These are the activations of a small neural network, seen along a few directions. Each row is one input.
Each table varies a few parts of the input and shows all the possible inputs, shuffled.
Descriptions start from the smaller parts, as in this example, which fits no table here: values(2) and (point or ring(9) or (ring(5) and line(6))).
Shared parts are said once, and a part with two or three values counts as separate values.
(in the rows, 128 means zero)

Other details of the inputs shift rows strongly along two fixed directions, in all tables alike. That doesn't count.

Rows:
R1: [ 96 190 172 109  96 115 108  96 148 146  89 178 118 125 245]
R2: [ 90 137 140 166 125 163 141 133 146 172 159 139 127 200 149]
R3: [136 167 171  87  96  91 113  96 113 138  70 154  93 101 173]
R4: [ 90 132 161 158 103 147 156 139 126 189 139 141  91 218 124]
R5: [128 114  70 138 135 120  85 102 144 128 159 158 116 113  87]
R6: [182 105 137 107 137 143 136 131 121  95  91  66 137  73 159]
R7: [167  97 115 104 127 143 140 135 123  70  97  70 138  74 134]
R8: [130 164 150  87 109 109 100  93 133  99  87 173 133  96 196]
R9: [179 139 165  96 129  99 145 125  99 109  71 103 123  74 102]
R10: [145  95  78 145 152 146 126 129 124 102 156  99 145 132  48]
R11: [109 125 111 155 134 143 141 137 150 132 161 143 129 138 101]
R12: [121 173 164  88 143 103 124 138 122 118  85 140 153 110 184]
R13: [177 151 149  82 145  71 128 135  94 115  73 103 126  86 111]
R14: [172  98 144  94 137 151 131 134 117  90  86  78 141  72 151]
R15: [ 79 144 135 174 123 167 148 150 141 165 164 142 114 191 154]
R16: [159  94  92 135 149 141 120 123 125 113 162 135 160 122  46]
R17: [135 105  84 127 136 130  70  96 128 146 149 165 134 118  83]
R18: [152  93  98 137 156 146 112 124 121 132 154 128 157 113  43]
R19: [173 144 146 106 149 117 133 119 120  97  92 105 157  64 131]
R20: [145 112  65 138 170 104 111 143 133 120 164 121 141 120  55]
R21: [100  93 149 155  85 163 157 145 131 195 140 125  80 209 142]
R22: [164  92 156 106 118 107 157 127  98  86  91  57 108  74 138]
R23: [ 65 147 105 143  90 134  99 102 157 159 155 198 116 175 156]
R24: [ 67 128 164 169 100 129 161 133 128 165 160 133  96 207 135]
R25: [ 72 186 200 104  73  83 130  96 129 141  93 170  88 129 233]
R26: [160  96  64 128 168 111  99 133 119 121 169 134 163 137  38]
R27: [148 170 135 104 154  94 126 149 114 105  96 117 144  79 164]
R28: [103 128 125 139 126  83 131 137 117 156 161 131 118 161  96]
R29: [ 82 102 121 167 103 178 152 153 163 156 166 127 101 185 165]
R30: [124 113 120 143 136 157 133 130 132 125 157 134 142 172 103]
R31: [135 134 160 120 114 153 154 153 128 107  91  92 115  94 216]
R32: [179  98 137  94 129 146 137 133 121  72  93  84 143  82 155]
R33: [ 88 192 191 129 107 138 162 145 140 134  97 154 126 124 229]
R34: [153  88  98 140 165 155 113 128 116 124 154 105 149 131  49]
R35: [160  95  47 147 149 124  69 107 121 137 169 144 125  93  51]
R36: [111 121 111 159 142 152 141 140 144 124 160 119 120 156 106]
R37: [103 116 143 155 110 111 148 126 122 148 157 133 115 150  89]
R38: [ 63 156 112 145 116 122 130 144 151 160 159 172 137 199 146]
R39: [171 156 128  94 164  86 116 130 116 102  92 106 160  77 140]
R40: [105 125 106 146 122 143 137 130 142 129 154 145 144 146  94]
Description of these inputs: line(5) and (values(2) or ring(6)).
Q: Changing only the line(5) part turns R34 into R18. The same change can be made to R36. Which row results?
A: R11
Q: Start at R20 and move only the ring(6) part, one step at a time. The first step leads to R27. Which rows follow, in order?
A: R39, R12, R26, R38
Q: Which other rows does R24 become when the values(2) part takes its other values? List them by row number.
A: R4
Q: Which other rows does R13 become when the line(5) part takes its other values? List them by row number.
A: R3, R4, R9, R21
